Each row below holds a small network's activations on one input, seen along a few directions.
Each table varies a few parts of the input and shows all the possible inputs, shuffled.
Descriptions start from the smaller parts, as in this example, which fits no table here: one of 8 places around a ring, together with either a single point or one of 9 places along a line or (one of 3 separate values, together with one of 6 places along a line).
Shared parts are said once, and a part with two or three values counts as separate values.
In the rows, zero is written as 128.

Other details of the inputs shift rows strongly along two fixed directions, in all tables alike. That doesn't count.

Table:
x1: 150 99 171 100 127 205 100 191 157 199 96 66
x2: 128 136 106 141 126 128 143 131 135 122 117 146
x3: 126 139 127 123 119 131 143 124 140 117 129 158
x4: 148 100 180 110 124 204 110 169 154 207 85 60
x5: 137 133 109 137 120 129 150 111 131 121 112 135
x6: 123 135 124 120 120 124 141 128 137 117 119 157
x7: 86 131 124 123 106 84 33 93 66 167 196 97
x8: 89 131 111 135 117 86 35 89 71 177 194 94
x9: 141 113 143 135 140 96 168 129 136 110 146 127
x10: 129 135 139 126 140 130 136 120 133 105 131 156
x11: 125 136 119 129 115 127 141 135 130 111 119 149
x12: 142 119 132 132 119 96 173 133 144 122 143 130
x13: 134 134 113 129 148 128 134 137 125 103 125 139
x14: 127 133 119 131 140 127 132 132 130 94 122 134
x15: 131 136 122 139 144 127 145 115 123 111 114 133
x16: 124 130 136 123 141 123 135 125 129 105 121 154
x17: 137 127 120 140 141 130 144 107 123 109 115 133
x18: 127 139 108 128 119 127 138 136 138 106 119 136
Each input here is: one of 2 separate values, together with either a single point or one of 8 places along a line.
Changing only the choice among 2 separate values turns x11 into x7. The same change can be made to x6. Which row results? -> x16
Which other rows does x4 become when the choice among 2 separate values takes its other values? List them by row number. -> x15

Table:
x19: 112 135 132 123 135 134 98 125 116 125 132 145
x20: 117 124 150 119 135 118 110 124 119 116 146 134
x21: 140 115 138 131 141 152 151 157 143 123 94 114
x22: 145 114 158 117 124 147 162 148 151 130 106 130
x23: 125 124 127 136 123 118 127 114 112 139 129 121
x24: 129 125 128 129 131 113 127 115 127 143 141 124
x25: 123 122 132 126 115 116 124 126 130 129 151 125
x26: 114 137 112 122 119 125 111 136 121 135 130 132
x27: 129 135 113 126 123 126 111 123 120 128 131 118
x28: 124 125 141 126 152 121 110 121 116 124 146 131
x29: 122 124 137 122 114 110 127 119 131 135 142 126
x30: 140 122 151 119 154 170 132 142 141 110 95 129
x31: 139 115 150 115 130 146 155 164 153 121 108 122
x32: 129 131 127 133 131 117 127 120 125 139 147 121
x33: 127 126 120 138 127 117 117 127 116 130 132 116
x34: 126 127 121 125 135 112 124 132 121 135 144 119
x35: 148 122 140 120 131 163 152 138 144 130 91 124
x36: 118 133 114 129 116 132 112 127 126 138 137 136
x37: 122 134 112 121 125 125 114 125 118 127 130 116
x38: 153 117 142 126 144 149 152 158 151 129 109 122
x39: 130 123 123 132 132 119 124 123 126 137 150 123
x40: 138 114 158 132 158 161 138 146 137 112 96 127
x41: 132 166 67 171 143 77 218 95 131 20 113 211
x42: 117 136 119 126 114 126 115 120 127 143 128 137
x43: 126 126 131 123 116 110 121 134 127 128 146 124
x44: 125 138 118 129 121 130 117 113 122 131 133 118
x45: 125 133 119 125 121 126 117 108 124 135 127 121
x46: 140 125 141 121 125 163 149 149 147 139 92 140
x47: 126 131 114 129 122 132 115 116 123 129 136 120
x48: 124 122 121 141 126 122 120 120 119 131 137 118
x49: 117 141 118 130 115 130 115 124 126 140 134 134
x50: 131 125 129 127 129 114 131 117 119 144 142 126
x51: 121 138 113 126 116 126 109 134 123 136 132 134
x52: 122 129 136 126 115 115 127 123 129 132 147 123
x53: 123 124 126 138 125 116 123 113 120 137 128 119
What is each input in this table made of? -> one of 5 places along a line, together with either a single point or one of 6 places along a line
Changing only the place on the line of 5 turns x20 into x19. The same change can be made to x29. Which row results? -> x42
A walk changes only the place on the line of 5. It starts at x22 and steps to x50. List the rest of the walk in order. -> x23, x35, x46
